A small network was shown many inputs. Here are its activations along a few directions, one row for each input.
Each table varies a few parts of the input and shows all the possible inputs, shuffled.
Descriptions start from the smaller parts, as in this example, which fits no table here: one of 2 separate values, together with either a single point or one of 11 places around a ring or (one of 5 places around a ring, together with one of 6 places along a line).
Shared parts are said once, and a part with two or three values counts as separate values.
(in the rows, 128 means zero)

Other details of the inputs vary at random and push rows far along two fixed directions, the same in every table; ignore that.

A family of inputs:
x1: [ 10 122  93 143 213 165 126 144 154 132  96 168 173 166 226 199]
x2: [171  84 142 107  83 128 106  49 136 103 103 180 153 168  70 117]
x3: [ 76 166  72 169 159 117 184 203 107 178 159  44  78 103 195 152]
x4: [201 100 113 116  54 131 122  80 126 123 130 134 107 111  58  68]
x5: [181 140 183 108  98 100 121 127 124 112 136 144 119  99  49  87]
x6: [145  96  84 124 111 162 128  72 129 132 119 138 132 147 135 143]
x7: [ 56 107 120 132 190 142 124 102 154 133  90 165 161 178 213 210]
x8: [115 123 144 126 143 116 132 112 140 135 106 146 127 139 124 158]
x9: [ 69 180  92 151 172 146 167 205 104 162 155  73 115  95 170 144]
x10: [151 102 125 118  89 139  98  89 135  99 114 167 153 152  80  88]
x11: [155 106 185 106 101 104  73  97 165  85  97 171 147 138  92  99]
x12: [110 166 107 149 156 124 156 184 103 150 170  59 102 108 192 141]
x13: [ 76 135 116 142 162 135 125 155 141 131 119 123 134 134 173 146]
x14: [160 109 194  93 117 112  81  85 152  83 105 194 162 143  99 120]
x15: [181 159  58 163  73 147 173 172  79 166 188  21  55  63  86  49]
x16: [158 132 160 119  94  91 128 130 137 129 118 135  99 107  65  96]
x17: [128 121 162 119 123 117 104 124 150 106 103 162 138 125  90 110]
x18: [163 146 171 113 112 109 131 137 120 120 135 144 118 100  58  98]
x19: [ 59  90  67 139 184 186 134  99 124 132 118 166 185 204 232 204]
x20: [147 103 172 107 102  94  95  94 163 101  97 171 136 139 101 120]
x21: [ 59 139 107 138 197 151 135 149 129 133 131 137 156 150 223 188]
x22: [207 103 118 121  79 146 129  86 109 130 145 131 117 116  68  89]
x23: [140 118 185  96 117 121  81 102 155  85 101 184 170 131  94 114]
x24: [ 57 107 112 131 175 130 111 116 162 125  98 153 156 173 234 189]
x25: [163 194 132 143  99 105 167 211  87 159 179  34  66  48  65  65]
x26: [146 111 178 108 121 106 113  87 151 116  88 186 137 138  66 137]
x27: [166  95 195 100 117 107  86  83 152  94  98 190 153 150  94 133]
x28: [116 128  93 128 122 164 125 122 113 119 139 129 162 146 144 118]
x29: [152 113 176 113 126 113 111 107 139 117 111 164 136 138 101 133]
x30: [164 176 127 154 117 100 190 202  81 176 177  45  55  67  67 100]
x31: [ 83 146  28 168 139 147 185 170  92 177 168  55  99 131 190 141]
x32: [193 166  74 145  69 151 168 170  74 157 194  24  74  56  79  47]
x33: [ 99 159  92 165 169 126 170 191 101 172 169  44  92 117 209 166]
x34: [133 119  71 133 134 178 135 108 108 130 151 128 143 131 167 133]
x35: [164 104 191 101 116 108 103  94 145 105 101 188 144 137  67 127]
x36: [162 172 128 151  96  92 153 198 104 151 168  34  58  67  83  68]
x37: [ 61 103 121 132 187 135 114  97 158 127  94 154 163 183 232 211]
x38: [130 113 166 107 114 106 112 106 157 115  90 186 134 133  81 122]
x39: [182 127 124 116  81 134 136 112 101 116 157 125 128 127  71  81]
x40: [ 85 171  97 152 162 136 151 198 106 148 161  55 115 101 195 141]
x41: [158 116 193  93 102 112  69  96 157  80 104 172 164 131  98 103]
x42: [ 45 108 108 137 200 144 123 108 153 134  94 154 161 182 242 222]
Description of these inputs: one of 6 places around a ring, together with either one of 2 separate values or one of 5 places along a line.
The inputs of x17 and x16 match in every part but the place on the ring of 6. If x1 is changed in the same way as x17 into x16, which row does it become?
Answer: x38
Which other rows agree with x37 in the place on the ring of 6? List them by row number.
Answer: x2, x6, x7, x8, x26, x42
Which other rows does x40 become when the place on the line of 5 takes its other values? List them by row number.
Answer: x9, x23, x25, x41

A family of inputs:
x43: [183 118 149 120  87 117 120 107 130 115 127 135 107 112  66  82]
x44: [134 155 153 114 110 117 105 151 134  98 135 122 132 107 101  88]
x45: [104 138  88 140 133 141 164 141 107 153 136 106 122 132 134 143]
x46: [119 102 133 113 135 154 101  88 143 113 100 184 169 151 111 140]
x47: [ 22 113 101 125 200 169 104 141 165 117  99 178 195 161 247 191]
x48: [163 151 166 138 105  77 141 166 120 144 139  98  79  88  74  99]
x49: [102 164  70 166 139 144 181 186  90 173 160  56  94 106 137 120]
x50: [123 133  91 149 119 129 143 143 119 150 141  78 102 124 150 121]
x51: [100 162 131 141 166 113 143 165 122 148 141  98 110 111 169 150]
x52: [106 132  88 153 138 135 140 142 124 140 139 107 114 136 153 127]
x53: [144 130  99 139 113 135 134 136 108 140 157  78 121 129 161 120]
x54: [113 161 136 154 150  99 155 191 107 154 152  76  87 110 147 138]
x55: [149 157  92 146 122 141 164 159  94 157 172  70  88  84 119 111]
x56: [157 100 158 105 111 136  91  67 150  85 101 188 157 145 110 118]
x57: [159 134 173 117 124  95 120 140 137 128 121 127 106 101 100 123]
x58: [143 157 172 121 118  91 135 140 128 134 128 116 108 106  90 112]
x59: [149 107 141 110 115 148 108  94 124 105 121 169 172 153 108 121]
x60: [152 131 188 113 108  87 120 120 147 123 107 149 118 117  72 116]
x61: [132 151  88 155 124 132 173 171 100 162 160  77  82 101 117 108]
x62: [ 53 118 129 130 201 137 127 138 153 130 103 146 157 163 210 210]
x63: [115 126 102 137 140 150 127 118 128 130 127 105 131 133 184 146]
x64: [159 102 144 116 101 130 106  92 143 117 108 141 130 132 109 112]
x65: [157 111 134 116 111 137 120 104 132 125 125 156 127 120  86 113]
x66: [ 84 108  88 133 150 141 133 105 137 129 118 149 147 166 182 168]
x67: [151 138 187 119 117  89 121 138 132 113 126 123 112 123  74 117]
x68: [119 130 157 111 125 126 104 138 139 102 115 155 153 118 110 100]
x69: [136  96 155  99 125 154  79  60 152  87  90 210 188 155 100 137]
x70: [189 116 144 117  84 118 111 104 119 107 147 133 130 129  84  84]
x71: [ 57 103  79 130 178 164 145 106 138 136 109 173 163 175 210 200]
x72: [157  87 144 101  87 114  94  64 154 106  96 172 146 157  99 126]
x73: [136 137  91 141 132 149 160 153  94 148 169  94 118 121 154 126]
Describe the family of inputs behind these rows.
Answer: either one of 3 separate values or one of 8 places around a ring or (one of 4 places along a line, together with one of 5 places along a line)

A family of inputs:
x74: [163 144  98 145 100 125 158 156 100 152 165  67  81  93 107  95]
x75: [ 62 130 113 134 189 141 136 141 137 137 120 137 149 151 211 193]
x76: [ 86 113 151 116 158 131  97 114 156 105  96 174 171 161 161 161]
x77: [103 132  73 151 150 158 153 146 113 155 145  94 117 124 177 145]
x78: [ 99 141  75 153 152 154 156 151 103 150 154  86 121 135 178 146]
x79: [101 106 153 116 157 132 100 105 159 112  92 183 159 149 152 160]
x80: [149 163 135 140 119 100 158 174 104 154 160  66  84  91 114 112]
x81: [101 101 114 119 142 155 100  85 149 106 103 170 170 166 168 152]
x82: [135 165 129 140 120 104 157 187 108 149 157  72  87  88 103 104]
x83: [ 77 116  78 139 169 164 137 119 124 139 130 132 157 163 219 181]
x84: [ 60 133 113 138 189 141 136 148 135 134 122 142 149 152 201 183]
x85: [ 59 116  71 139 175 172 135 129 130 134 125 140 164 163 216 178]
x86: [100 111 157 113 159 129 101 101 154 108  97 173 166 160 162 170]
x87: [ 93 114 153 119 162 130 103 110 151 106 100 176 166 162 157 163]
x88: [177 114 203  93  89 100  85  89 157  91  93 188 140 117  39  89]
x89: [152 160 136 145 115  98 150 177 111 150 155  59  75  87 107 103]
x90: [146 163 134 139 124 110 159 172 105 157 154  72  85  85 103 114]
x91: [ 61 132 114 141 186 139 134 147 133 135 123 138 151 155 208 181]
x92: [ 51 134 109 140 187 142 125 143 144 130 113 130 151 152 218 183]
x93: [166 146 101 148  98 124 153 154 100 151 164  57  81  95 109  93]
x94: [136 155 124 149 115  90 170 169 111 165 145  70  70 101  95 118]
x95: [137 166 129 140 119 102 154 178 113 147 153  73  83  85 107 104]
x96: [113  96 119 113 143 154 110  81 143 110 108 180 170 166 160 161]
x97: [ 92 114 151 118 165 137 108 110 150 112  97 187 167 155 149 163]
x98: [157 154  95 148 106 129 168 163  90 153 173  68  85  96 101  95]
x99: [ 62 118  71 140 173 177 136 128 128 138 122 139 163 157 206 173]
x100: [151 151  97 146 101 130 155 162  96 149 165  60  94  99 107  93]
x101: [189  92 172  93  70 119  84  69 145  86 105 190 156 141  49  81]
x102: [179 109 209  90  87 100  82  90 156  88  92 196 148 122  28  88]
x103: [150 142  89 152  98 116 173 148  99 167 154  67  74 109  97 108]
x104: [111 101 117 117 133 149 103  86 147 107 106 174 167 162 159 142]
x105: [201  95 177  96  69 116  90  66 138  88 111 189 148 139  39  79]
x106: [ 56 134 110 139 182 138 129 145 142 133 116 134 149 149 216 178]
x107: [160 149  98 142 107 135 163 150  94 157 163  70  91  94 104 104]
x108: [205  89 176  96  66 113  84  64 147  90 107 183 141 135  49  79]
x109: [145 159 130 143 121 101 156 179 111 152 156  68  75  85 111 108]
x110: [186 102 209  95  87  90  81  86 158  89  97 186 137 128  54  94]
x111: [158 154  97 142  96 125 159 157 100 149 165  67  83  89  99  87]
x112: [194  98 172  93  69 124  86  63 149  89 100 190 146 126  35  77]
x113: [140 167 130 144 115 100 157 189 104 152 161  62  85  88 107  97]
x114: [206  95 179  93  68 117  87  59 141  89 108 177 146 136  43  88]
x115: [105  99 115 120 149 164 111  86 140 112 105 187 174 165 152 155]
The inputs of x75 and x96 match in every part but one. If x110 is changed in the same way as x75 into x96, which row does it become?
Answer: x108
The inputs of x111 and x95 match in every part but one. If x112 is changed in the same way as x111 into x95, which row does it become?
Answer: x88
Describe the family of inputs behind these rows.
Answer: one of 2 separate values, together with either a single point or (one of 4 places along a line, together with one of 5 places around a ring)
Which other rows does x93 become when the choice among 2 separate values takes its other values? List them by row number.
Answer: x89
Which other rows does x78 become when the place on the ring of 5 takes its other values? List them by row number.
Answer: x81, x93, x100, x114
Start at x78 and move only the place on the line of 4, one step at a time. The first step leads to x105. Which rows follow, in order?
Answer: x98, x115
